Each row below holds a small network's activations on one record, seen along a few directions.
Here are examples, each followed by its value of one field, J.
Other fields move the rows too, some of them a lot.
Strong random noise was added to every row along 19 fixed directions; ignore it. To show where, here is one row again and again, with new noise each time:
[ 252  -57  485   30  164  236  179  110 -108   54  219  374   27  -40
  451  -83  131  -85  -33  309   30  107 -426 -375  273  -51 -241 -163
 -148    3  282 -128   38 -147]
[-250  173 -173 -115  160  428 -242 -147  -63  114  -35  -32 -125   88
  -84 -253  221   60  122  -46  199 -101  175 -261 -247  214 -144  -83
  113 -332  477  240 -169  -19]
[  31  -84  -69 -234 -200 -136    5   99  365  -98   92 -261 -223  120
 -338  -84   21  -67  409   26   -8 -129 -299  358 -343 -109 -138 -518
 -219 -337   58  199   25   15]
[ 244   87  -71  -50   89 -201   42  122  -37 -169  356  639  133  -13
  156 -146   13  129   97 -225    1   98  181 -424  116 -118  397  509
 -207  388  153 -134   -2 -106]
[-118  189  -54   -9  -54   10   36  -70 -143  369  109  278   94   26
 -208 -123   74  -30   17 -189   -3 -217   39   47 -194  108 -117  210
   62   58  237   24   83 -178]
[-104  110   73  167  284  164  167   -9  -24  -60 -396 -431 -281  283
 -386  341  225  137   90  210  152 -386 -135 -215 -275 -419  -98  -60
 -239 -191  139   71 -123   63]
[  93   73    9 -139  280  121 -100    4  -62 -161 -162 -139   14  245
  128  163   83  113  -76   53   95  106  -64 -336   60  179  457 -213
 -129  -26  328 -248  316  140]
[ -29  166   70 -159   13 -186 -111   81   76 -367  -45 -110  -14  -68
  168  -95  205   26 -131  -17  -24  -99 -133  -41  -61   65  147 -166
    4  192   99 -127  148  120]
[  12   16 -149   47  -30  155 -123 -107  201  163   50   64  102 -163
   30 -375   99  -84  -28 -278   73 -132  -18  228 -133  -60 -280  -72
  244 -203  169   21 -310   37]
[ -25  -42  -47  165   -9  314  -20  -25    9 -158 -278 -474 -123 -169
 -109  334 -111  342  239  415   22   45 -128  -35  146  -57 -210   32
  231  158 -404  295  -66   57]
[ 357  -13  236   68   28  321 -185   94 -179   35   69   91  103 -285
  327  122 -139  -37    5  144   20  212 -181 -224  234 -193 -262 -125
 -184  128    4 -128  138   31]
[ 142  -64  265 -300 -127  172  -52  -61   40   68   79  -60  238  -85
  -43  223  -19   47  561  -93 -161   42 -369  128  236  -78  206 -284
   70  144  160  151  616 -175]
[ 262 -271    5 -179   85 -285  300 -254  -36 -109  346 -259  169   30
  140   52 -158  -69  132   43  216  411  131 -170   42 -230    8 -307
 -169   47 -134  -41 -266  110]
[ -63   28 -312  170  143  343   -9  -11  -32   95  226  -24 -100  265
  -64  -41  208  353  148  -27  -76 -209 -118  -79 -186   88  -62  -71
  331  -39    2  347 -268   22]
[ 167   81   15 -101   28  148 -237 -144 -429  396   83 -344   93  -90
  179   -4   66 -180 -100  -66   26  173  182 -465 -147 -132 -176 -509
 -181   68  125  -75  163   -9]
[ 119  128  -92 -122  273   42 -275 -108 -329  234  -72 -209  222 -295
  -77  -88 -441 -209 -268   85  382  424  157 -252   40  519 -189 -186
  -46  -89  263 -217  -38   87]
[  75   86  148  -69 -216  -67   39 -106   92  -96  190  211  138   11
  149  113   76   13  128 -157   19  -14   96  317 -200 -374  -71  317
 -549 -124  234 -155  268  182]
[ 263 -129 -126  -42  -48  251  -22 -223   29  189 -234 -209  202  191
   25  408 -139  161  -19 -104   26   61   52  155   97 -113  134 -242
  -40   51   79 -253  351  150]
[ 448 -178   24  215  269  270   37  109 -324  487  166  -74   31   13
   21  153 -239  -70  176  185   47  386 -166 -594  179 -120   87 -174
 -212  -67 -145 -110   23 -136]
[  26 -161  242 -292  222  150   34 -238   56 -312 -265   23  211    6
  -95  332  231  -85   92 -379  253 -280   12  115  336 -554  155   72
   20  155  361  181  -61  -67]
[ 149  188  314  -22 -133  -94  180   29   27 -549  134  430    5 -105
   20   78 -403  -69  305   71   29  135 -110   65  -97 -599 -327 -194
   59  242 -119 -256 -125  217]

[  58  -95 -101 -163 -232  143 -103    4   16  245   20  119 -208   75
 -107 -105 -135 -177  269   84   14  251  197 -191 -109  -38  -66 -239
 -158 -238   39  118   54 -172] => j10
[-210    5  -24   63  339  215 -106  -84 -130 -294 -163 -283  -63  108
  306  152  339   47 -278 -148  194 -191   34 -174   -7  235  641  235
   12  -72 -177 -547  160  297] => j4
[ 113    5 -204  114  169 -625  377  -20   61  143  -16 -209  154 -197
 -161 -194 -142  193 -159  164   71   33  108 -461   73  345  290  365
   81  501 -246 -354 -136 -153] => j14
[ 361 -140  -62  129  287    4   15  -37   33  361  104 -117  361 -303
  136 -262    9  126   47 -101  -67  166  -75 -519  422   35   87   31
  265  240  202  192 -219 -296] => j8
[ 147 -575 -224 -231 -288  310   24 -113  159  330  315 -201 -155  132
  205   93  279  115  -51  143  145 -173 -171  346  -46  445 -253 -203
 -339 -264 -152  116   93  -49] => j15
[ 213 -179  119  106  364  234  -10  274 -334 -490  211  371 -219  204
  204  371   14  -28 -287  121  227  -60 -149 -245  132 -308  -94  121
 -317  104 -162   18 -394  190] => j15
[ 121  -63   34  -80 -280 -425  166  227   48  139  324  159 -229  261
  255 -170  156 -154 -367  162 -132  -36 -170  120 -366  279  -12 -263
 -563 -109  -74 -409  247   50] => j12
[-120 -149 -246 -133  -51  -22   76  -67  288  -21  232   89 -200 -231
 -252 -331   30    2  429  -40  326 -168  241 -165 -179  167  -36  409
 -162 -169  -76   57 -366 -193] => j7
[ 218 -141  171  125  -63   24  376 -128    0  446  -10  -96  156   89
  203  229  207  208   26   97 -162 -211 -115 -239  197  -66  128  108
 -123  346 -112 -330  445 -211] => j13
[ 310 -110  -59  -37 -204  356 -245  120  410   39 -342  278  -92   11
  -24  -22 -180  -26  355  -91 -107  152   32   33  173 -436   39 -192
 -183 -263  244  -20  171  -82] => j5
[  86  130 -164  -54   13 -278  -94  153   73 -383  272   46  -32  -74
 -330   29 -229    4  192 -301   11 -228  -95  189 -332 -162   50 -110
   -5  202 -197 -180 -114  190] => j19
[ -33 -203    1 -274   11  242 -204    3 -193 -113  400  -34  -19 -230
 -122  219    7  -30  105  -71  309 -338 -248  272  -60  381 -321  -32
 -177   29 -159  136   11   24] => j21
[ 152  -12 -152  386  300  -82 -109  478  -67 -217  -50  291  -72  111
 -414  280 -226 -195 -171 -430 -136 -274 -384  367  129 -328  372  180
  307  156 -525  -49 -274  102] => j13
[  -4 -106  -50  107  -66 -113  240  -79   89  297  177    9   24  152
  191 -186  347  122  165  -21 -286   86  172 -318  108 -204  298  220
   12   31  -35  256  -27 -248] => j18
[-165 -148  -30  -83 -184   20  138 -119  155 -291 -268  336 -190  185
   60  136  -88  -22  -74   74   99  100  379  156  220 -175   -5  203
   58   18 -115   17 -158    4] => j16
[ -17   19  240  -94   28 -120   28  -69 -141  150  119  -18  182   53
  237 -179  397 -257  -95 -220 -159  110  -45  -52   51 -353   52 -150
   46  -55  303  337  -71 -121] => j17
[  -4 -183  281  -58  -78  356  207 -188  -32  187 -133  265   94  270
 -125  332 -217 -279  230 -116   45   56 -156  414  128 -368  -37 -250
  144 -282   46 -130  205   11] => j17
[ -81   47   53 -304  -95 -347  240 -121    3 -239  344 -291 -152   73
  -16  107  403  222  235   69   51 -441  192 -383 -367 -171  -58  -82
 -633  327   29  -69  163  -52] => j20
[ -98   28  -19  105   99  -71 -127  130  -73 -237  380  -85   -7  -98
   34  -19  177  -56  235 -279 -112  -55  -54   39 -132 -278  268  202
 -107  -59 -343  106  -91  148] => j20
[ -93   72   25    2  -13  -28   47  -72  226 -390 -479  -96   42   37
   32   47  -78   95  -33   75  -54  173   39  121  203 -174  148  -65
  442   69   14   90 -124  111] => j5
[ 270  -34 -353   27  -96    2 -206  212  106   12 -108 -293 -194 -119
 -286  128  -75  381  186   93 -130 -268  -41 -313  -58   26  -18 -156
  -69  486 -315  147   52 -147] => j6
[ 124   51   51  300  118  -55  292 -159   69  -28  204  170  228  -66
 -113   49 -240  -10  151 -266  136  -94  -67  218 -215 -358   50  416
  -17 -110 -177 -563 -152  278] => j11
[ -26   48  -33 -133   45  209 -144  178 -242  102 -234  209 -282  258
 -287  168 -185 -233  -32   -1   57 -105  -11 -203  -42   26   64 -399
   50    7  -15 -144  144 -125] => j9
[ 140   65  169  -30  -31 -453  -69  248   32   70  187 -200   98 -203
   95 -201  185 -269 -318 -124 -190 -194 -366  249 -130  -42 -238 -385
 -201   84   95   53   49  -40] => j7
[-251 -261   62  -49 -204  406  163 -166 -121   96  269   49 -252  319
  151  147  152 -224  155  -20   74 -153 -130  266 -220  120  158 -242
  132 -345 -502 -370  209  132] => j18
[-206   -6  -67   89   81 -265  334 -183   99  473  198  -99  -30   98
  -23 -391  341  -58 -148   54  126 -193  137 -119 -263  272 -173  222
 -293 -355  291  -50 -208 -156] => j2
[-180   85  235  -64  -59  448 -116    9 -312 -140  -35   33 -240  148
  156   90  -96  -68  198  387  -74  325  -41 -232  -48  -98 -288 -483
  219 -132   -5  257   13   82] => j14
[  -1  109 -273 -177  140   65 -357   28 -371 -271  287  177  -86   -4
  169   55   84   95 -236 -201  246    6  525 -382 -119  148  115  344
 -384  212   53   24 -125  140] => j1
[-363   60  184 -175 -140  120    9 -375  171   10   49 -330   39 -242
  167 -284  126 -183  145  -29  184 -131    3  314 -300  249 -279 -221
   45 -437   89 -363  129  178] => j4
[ 114  208   60 -272 -113  313 -324  -17   22   -8   21  555  188 -108
  -95 -109 -361  -21  251 -159   -6  125   -4  142   58  184 -179 -162
  162  -16  567  -14  275  -39] => j11
[  27  -38  168 -264  -92  128   10  -50 -100   10  178  240 -253  192
  177 -219 -109 -322  293  136   30  365  190 -494  -76 -187 -112 -673
  -98 -220  124  -95   -5 -107] => j1
[ -64  252  219   -5  263   32 -117  117 -279  214  -13   99  123  -19
 -143  -99  -35  -84   31   41  -72   87 -292 -233   30  254   33  -83
  131  -63  440  230  144 -155] => j21
[  57   19 -609 -127  167  -69 -232 -152  255  198 -134 -158  204   65
 -413 -308 -232   49   20 -487  129    6  350   56 -119  231  178 -284
  383 -121  382  109 -303   18] => j2
[  82 -484 -179 -178  -58  193   -1    3    5  260  -17  275   12 -240
 -297  106 -148 -289   59 -386  303 -352  -56  210  379  283  198  210
  279  244 -516 -307  -20 -344] => j8
[ -78  182  126  -30 -146  -51   88 -160  144  154 -136  105   59 -227
  163 -259  191   71 -169   45   39 -279   90 -116  -87   54 -338  109
   14  163  309 -227   62 -138] => j9
[  88  -82   40 -308  210  187 -202 -290 -369 -195   52 -116  213  -80
  193  300  275  125    2 -326  156  -73  467 -524  260 -356  141   38
  -91  508  213  214   -8  -69] => j19
[ 191  222  -10  387  473   88  126  -56   -6  305  127  -60  381 -120
 -260 -125 -142  235  271 -192  -39  -63 -252 -286  -77 -145   10  121
  309  -38  272  -19 -213  -22] => j6
[ 108  -67   32  -53  -43  -97  -12    1   14 -142  -15  -13   90  222
  -23  292 -188   -7  -18  -55 -152  221   23  332  149 -296  -43 -250
  -65  -56  100  302    3  111] => j16
[ 284   43  -27   59 -172  -77 -331  136  209   63 -172   61  147 -455
  194 -270  -91 -144  -94 -232 -147  147  117  -46  162 -262   13   51
  -20  139   -3 -133   37  -68] => j12
[  21 -271 -104 -161   38  -36  -96  207  -87  144  280    8 -233  134
 -298  -14   23 -376  342 -267   55  -67  -79  -71 -115 -137  393 -199
 -192 -222 -329   36   -8 -173] => j3
[-426  176  349  109  191   -3  307 -255  186  -26 -424 -384  119 -253
 -263   -3  183    8  352  -28  146 -419 -183  -31   12  -88  317  443
  333  -66  -76 -394  204  -54] => j3
[  15  -16  472 -346  -88  -27   57  -31 -121 -319  225  175   93 -124
  351  -39   77 -103  177  163  -69  239 -283 -113  202    9  -22 -351
  156  216  116  157  209  -60] => j10

Here are new rows. What is J for each?
[ 381 -208 -243  -86  343  200 -207   13  175  -70   37   56  288   -9
  -82  117  -21  260 -122 -330  123 -221 -228  163  334  201  143  -24
  114  156  350  120  -96    2] => j11
[-158  -26   52 -211  -62  -96  185 -360  153   89  124 -330  165 -449
  -52 -292  412   16  248 -314  223 -615  -17 -140 -195   13  -67  118
  198  270 -112 -346   -3 -157] => j15
[ -10  107 -122   69 -222 -110 -142  199  266 -241 -236   14 -254 -118
   -5 -251    4    4  122   16 -145  -26  138 -141 -146 -279   46    8
   19   54 -179  -68  -60   32] => j8
[  40  -19 -191   74   83  133 -113  122  -37  135   21  122 -179   35
 -190 -112   51  -31  -16  -78   87 -135   30 -118 -114    5  -72  135
  -78  -92   10   97 -228  -99] => j11
[  91 -190   52   23 -121   77  162 -253  304  -33 -523 -395  -20 -126
   37    7 -158  -43   73  219  101  164   53  -27  160 -217  -88 -371
  301  -28 -260 -266  -79   37] => j6
[  31  104   70   79  472   36  -17    1 -368 -211  154   39  116  -11
  -82  216 -125   39   37 -126  148   37  -35 -394   70  -54  278  153
   98  243  -29 -128  -98   91] => j19
[ 156 -397 -217 -224 -104  137 -215  101 -133   65  294 -419 -198  -16
  148  286  212  155 -124  169   47  -46  -48   22   87  367  -96 -204
 -380  126 -277  372  118  -86] => j19
[ 189   -3   73  105  -99  255   66  148  169 -244  125  289 -206   45
  -55  148  -78  127  300   56   38 -300 -303   59 -188 -324 -158  -46
 -215    8 -151 -319   74  135] => j17
[ -77   72   72 -144  289   -5 -273   94   49 -576   81   13    8 -333
  -39  -75 -314 -240   93  -21  421  253  -39   98   13  226  120  222
 -265 -407   67 -206 -164  313] => j5
[ -80 -141 -129  152  221   34  109   -5 -206  176 -102 -277 -126  404
  -19  343 -147  -41 -385  295  122  250   93   89   45  358   56  -20
 -225 -339 -139  -29   -8  186] => j13
[  76  -48  305  -31  123 -108   69  115 -183  108  204  401   30   16
  290 -227  353 -384 -329 -129   31  -49 -128 -153   66 -139  -13   18
 -185  -77  224  -85 -105 -156] => j10
[  53  258 -201  283  -95  -83 -183  251  161  167   10  -48    8  -67
  -66 -310  -24  194   49   10 -403    8 -215   77 -138  126  -23  -57
  329    5  -43  189    1  -29] => j1
[ -83 -206 -211  -81   -1  386 -255 -147    6   42   -6 -637 -193 -114
  297 -225  419  146   68  127    9  -14   90 -434   65  152 -105 -528
  307   -6 -156  415 -211  -73] => j2
[ 179  164  119  136   56 -149   42  115  -50  306 -178 -165   23  -81
    7  -19  225  116 -143  186  -99 -106  -64 -443  -41  -95  -29  261
 -467   98  297  -62  222 -177] => j15
[-116 -215  -47  -37  196  215 -327  -16 -350  -76  219 -268 -129 -266
  287   35  181 -328 -120 -146  246  124  252 -293  159   82  206  182
 -151  -93 -496  -14 -168   77] => j13
[  37  -66  -41 -149  130 -176  181    0  -33  131 -239 -105 -196  160
 -316  -48   29 -155 -168  165  247 -122   59 -336 -108   87 -101 -300
 -117  -25  159  -79 -205 -197] => j10
[ 362   -5 -130 -145  115 -441  -13   29   96  182  154 -310  189  173
   -1 -127    8 -122 -215 -243  -35   69  -20 -135 -255  -28  207 -620
 -429  -73  342 -346  150  112] => j20
[-337    3  260 -168  -21  -19    0  -77 -366  108  -68   -1  -39  191
   95  137  362 -432 -479 -137   72 -224  -83  333 -107   87  -36 -179
   28 -149   33  -69  161    4] => j9
[ 228  -42 -185  -46  108   24 -314  143  134  157  315  -11   94 -346
  103 -216  226   52  100 -379   72 -355   42 -220  -29  114  184  362
 -557   -6  176 -238  207  -88] => j8
[  -5  308 -106  291  -51 -105 -370  393   14  -21 -224  -21 -107 -104
   11 -225  -88  -82  -47   11 -314  290  -96  -52 -162   -5  384  162
   55 -157 -193  -79  211  156] => j10
[-234   45  216   26  159  267 -161   66   86  -79  -82  154  -54 -344
  202 -419   91 -176  210  108  119  223 -131 -237  287  306  200  346
  305 -290   19   10  -62 -150] => j1
